These are the activations of a small neural network, seen along a few directions. Each row is one input.
In each table, some parts of the input vary, and every possible input appears once, in random order.
A made-up example of a description, with smaller parts first: one of 6 places along a line, together with either a single point or one of 9 places around a ring or (one of 2 separate values, together with one of 8 places around a ring).
Shared parts are said once, and a part with two or three values counts as separate values.
In the rows, zero is written as 128.

Other details of the inputs shift rows strongly along two fixed directions, in all tables alike. That doesn't count.

Rows:
row 1: [130 156 172 155 131  89  95  72  99 118 140  75]
row 2: [164 105 178 153 154 123  90 105 135 133  92  76]
row 3: [ 83 153  84  91 136 128 157 188 127 125 141 180]
row 4: [123 147 183 127 159 128  72 116  83 114 154  88]
row 5: [100 158  54 108 144 122 162 234 115 142 135 199]
row 6: [179 126 101 186 162 107  73 139 146 121 106  78]
row 7: [ 96 140  89 126  87 127 183 100 112 120 153 163]
row 8: [ 92 137  98  94 136 133 161 189 146 169 114 170]
row 9: [112  73 161  71  76 171 199  61 153 133 130 145]
row 10: [150 102 178 109 167 150  67 128 136 124 146  78]
row 11: [110 145  60 104 147 125 155 245 143 168 103 195]
row 12: [122 118 236  99 132 138  79  63 109 128 133  83]
row 13: [186 136  69 211 183 104  75 185 140 150 102  75]
row 14: [179 128 107 173 194 103  67 193 158 142  85  76]
row 15: [158 172  63 194 178 100  58 185 105 110 142  85]
row 16: [ 98 124 124  99  52 129 196  54 104 100 160 183]
row 17: [136  90  91  97 107 159 186 159 153 140 110 173]
row 18: [158 138 210 148  97 105  94  28 122 112 135  86]
row 19: [101 142 129 113  74 120 183  74 163 115 115 172]
row 20: [130 108  38 131 148 165 177 229 155 150  86 176]
row 21: [143 130 172 136 123 132  72  97  90 105 183  88]
row 22: [179 121 111 149 204 138  53 228 125 151 131  92]
row 23: [170 111 149 179 139 123  88  85 125 118 107  78]
row 24: [ 76 114 153  81  64 156 183  62 117 115 180 161]
row 25: [114  78 142  69  84 168 188  83 164 117 121 155]
row 26: [ 99 151  41 147 112 131 180 166 110 119 128 188]
row 27: [171  89 223 122 116 116 100  45 134 124 114  76]
row 28: [ 76 138 156  87  63 107 191  41 127  96 133 169]
row 29: [158 114 141 137 191 146  67 178 129 154 141  75]
row 30: [120 145 189 116 149 121  81  99  92 125 169  79]
row 31: [ 96 132 159 108  58 125 198  36 151 129 126 163]
row 32: [131 135 163 150 140 143  69 109  88 105 169  84]
row 33: [ 98 146  67  99 153 127 145 230 157 156 103 180]
row 34: [ 75 115 150  72  63 154 174  64 126  94 176 169]
row 35: [145 153 175 151 124  85  89  77  91 108 139  89]
row 36: [ 97 140 123 125  75 131 198  87 148 125 103 187]
row 37: [ 90 163  65 141 118 107 185 168 118 127 100 189]
row 38: [180 130  98 186 199 104  76 206 150 165  86  73]
row 39: [149 123  18 161 126 117 176 205 157 147  88 188]
row 40: [146  95 199 113 159 163  78 107 117 127 141  82]
Each input here is: one of 4 separate values, together with one of 10 places around a ring.
Q: Changing only the choice among 4 separate values turns row 32 into row 21. The same change can be made to row 26. Which row results?
A: row 16
Q: Changing only the choice among 4 separate values turns row 36 into row 31. The same change can be made to row 23. Which row results?
A: row 13
Q: Change only the choice among 4 separate values in row 4. List by row number the other rows that result.
A: row 3, row 5, row 30
Q: Change only the place on the ring of 10 in row 19. List by row number the other rows that result.
A: row 3, row 6, row 10, row 14, row 15, row 25, row 28, row 33, row 34

Rows:
row 41: [159 166 104 170 153 104  61 164 121 121 127 100]
row 42: [100 112 101 105 129 134 168 153 146 136  96 179]
row 43: [ 96 109 182  79  46 119 177  13 123 100 157 146]
row 44: [132 152 120 142 185 129  67 186 106 125 142  89]
row 45: [102 113 101 113 116 145 170 158 160 157 120 170]
row 46: [144 122 114 161 179 134  70 174 144 137 122  83]
row 47: [146 161 107 180 160  97  82 163 109 142 130  84]
row 48: [106 114  89 102 125 155 173 152 158 139 112 162]
row 49: [151 108 225 117 126 141  84  42 126 133 146  58]
row 50: [112 145  88 125 106 117 172 147 143 115 133 185]
row 51: [168 106 219 113 120 126  84  42 129 109 145  61]
row 52: [158 147  96 181 167 105  82 158  96 129 135  92]
row 53: [102  91 195  68  72 156 186  19 145 107 130 137]
row 54: [112 106  93 103 112 140 162 159 166 140 126 173]
row 55: [ 99 135  99  84 117 135 161 170 128 128 147 180]
row 56: [145 106 236 120 131 120  79  43 113 130 130  76]
row 57: [159 158 103 184 155 120  68 162 103 124 124 100]
row 58: [123 113  90  95 115 143 169 156 161 141 122 169]
row 59: [102 152  96 135 110 123 180 145 137 133 127 181]
row 60: [101  69 197  78  63 165 174  26 138 119 149 149]
row 61: [155  99 228 111 126 114  71  45 119 113 136  79]
row 62: [162 153 109 190 166 115  80 165 106 118 134 101]
row 63: [ 92 141  74 123 117 119 178 136 130 123 124 168]
row 64: [161  92 217 120 124 151  83  41 114 119 149  62]
row 65: [169 141 122 162 175 122  87 172 134 151 113  82]
row 66: [ 90 139  76 125 107 121 177 142 131 122 121 163]
row 67: [148 163 105 177 169  94  83 157 108 143 133  89]
row 68: [138 158 129 145 180 123  71 188 103 144 146  93]
row 69: [178 126 113 165 173 132  86 172 123 137 116  86]
row 70: [113 126 109 109 114 133 183 161 145 148  99 168]
row 71: [138 145 217 141 107 120  74  30 103 113 147  72]
row 72: [112  83 205  74  61 153 187  28 123 110 128 147]
row 73: [109 140  75 116 107 107 173 140 133 126 134 175]
row 74: [ 93 151  81 125 105 134 164 141 137 119 113 177]
row 75: [106 120  99 106 120 139 179 158 148 128  96 164]
row 76: [166 119 123 163 179 119  73 175 112 141 107 104]
row 77: [123 119 101  99 110 127 175 162 151 131 105 171]
row 78: [ 96 146  87 132 116 130 177 143 140 113 123 177]
row 79: [156 145  98 183 157 107  81 164  98 128 133  87]
row 80: [ 99 127  99  97 119 151 167 169 110 131 144 180]
Q: Changing only one part turns row 65 into row 69. The same change can be made to row 56. Which row results?
A: row 76
Q: Changing only one part turns row 78 into row 50. The same change can be made to row 63. Which row results?
A: row 73
Q: What is each input in this table made of?
A: one of 4 separate values, together with either a single point or one of 4 places along a line or one of 5 places along a line
Q: A walk changes only the place on the line of 5. It starts at row 61 and steps to row 77. List the rest of the walk in order.
A: row 51, row 58, row 54
Q: Change only the choice among 4 separate values in row 60. List by row number the other rows that result.
A: row 45, row 46, row 54

Rows:
row 81: [138 138 135 144 148 123  91 125 126 113 131  92]
row 82: [146 141 145 154 142 115  94 123 124 128 118 101]
row 83: [150 135 139 152 142 105  98 120 122 130 123  97]
row 84: [104 138  96 118 122 126 169 152 137 131 108 165]
row 85: [141 155 143 146 140 103  94 126 110 125 138 102]
row 86: [ 97 136  90 122 119 132 163 153 127 137 132 169]
row 87: [147 145 138 147 138 115  93 128 100 118 145 103]
row 88: [122 122  84 127 112 127 171 148 130 131 119 168]
row 89: [117 128  80 123 111 122 166 145 146 128 123 164]
row 90: [143 132 140 147 149 128  96 127 109 116 127  95]
row 91: [128  70 197  70 100 165 154  70 142 129 126 133]
row 92: [117 108 178 106  82 143 156  49 121 110 135 141]
row 93: [138 151 137 149 139 116  95 126 107 128 151  97]
row 94: [147 132 132 156 142 117 100 119 119 133 136  91]
row 95: [120  96 109  95 132 160 166 170 160 159 111 158]
row 96: [134 157  53 170 179 124 112 224 128 145 112 123]
row 97: [158  99 155 118 160 144  87 143 152 138 121  90]
row 98: [100 140  97 118 119 119 161 153 130 134 119 174]
row 99: [107 128 170  94  78 126 150  51 123 103 159 138]
row 100: [109 134  90 131 114 138 168 148 139 139 120 166]
row 101: [123 100 115  92 133 147 165 170 163 156  98 164]
row 102: [112 114 173 103  80 138 151  47 137 106 139 137]
row 103: [134 139 136 143 145 117  84 126 118 115 142 101]
row 104: [140 133 141 147 146 121  89 128 102 119 138 105]
Q: What is each input in this table made of?
A: one of 4 separate values, together with either a single point or one of 5 places along a line
Q: Changing only the choice among 4 separate values turns row 91 into row 97. The same change can be made to row 90. Which row results?
A: row 81
Q: Change only the choice among 4 separate values in row 87. List by row number the other rows that result.
A: row 85, row 93, row 99
